A small network was shown many inputs. Here are its activations along a few directions, one row for each input.
In each table, some parts of the input vary, and every possible input appears once, in random order.
A made-up example of a description, with smaller parts first: one of 6 places along a line, together with either a single point or one of 11 places around a ring or (one of 3 separate values, together with one of 5 places around a ring).
Shared parts are said once, and a part with two or three values counts as separate values.
In the rows, zero is written as 128.

Other details of the inputs shift rows strongly along three fixed directions, in all tables alike. That doesn't count.

Rows:
R1: [ 92  30 124 125  99 103 166  83  97  98 107]
R2: [184 148 104 114 183 226 102 146 184 110 154]
R3: [105 142 111 130 167 144 116 128 156 142 142]
R4: [135 146 119 125 180 139 152 139 140 138 131]
R5: [141 197 208 211  48  85  94 162  86  58  74]
R6: [108  30  95 123  81 117 129  91 100 101 119]
R7: [139 155 132 115 164 154 160 136 142 135 145]
R8: [200  24 111 121 113 196 138 129 136  95 105]
R9: [142  34 136 128  95 126 179 104 107 114 100]
R10: [136 152 111  99 144 147 123 141 141 139 160]
R11: [ 77 158 129 102  99  63 101 103 117 175 135]
R12: [ 52 162 139 119  99  72 122 109 120 151 155]
R13: [120 148 143 112 165 137 136 114 149 153 123]
R14: [120 146  96 109 154 127 117 138 130 151 145]
R15: [209 174 157 217 108 138  86 197 109  66  82]
R16: [136 152 118 112 152 138 139 138 132 143 160]
R17: [ 63 154 143 120 106  67 115 107 127 174 133]
R18: [145 151 129 121 148 124 128 138 133 162 134]
Description of these inputs: one of 3 separate values, together with one of 6 places around a ring.
Q: The inputs of R10 and R2 match in every part but the place on the ring of 6. If R8 is changed in the same way as R10 into R2, which row does it become?
A: R11
Q: Change only the place on the ring of 6 in R4. List by row number the other rows that result.
A: R1, R3, R6, R14, R15
Q: Change only the choice among 3 separate values in R17. List by row number the other rows that result.
A: R3, R12
Q: Change only the choice among 3 separate values in R5. List by row number the other rows that result.
A: R1, R13
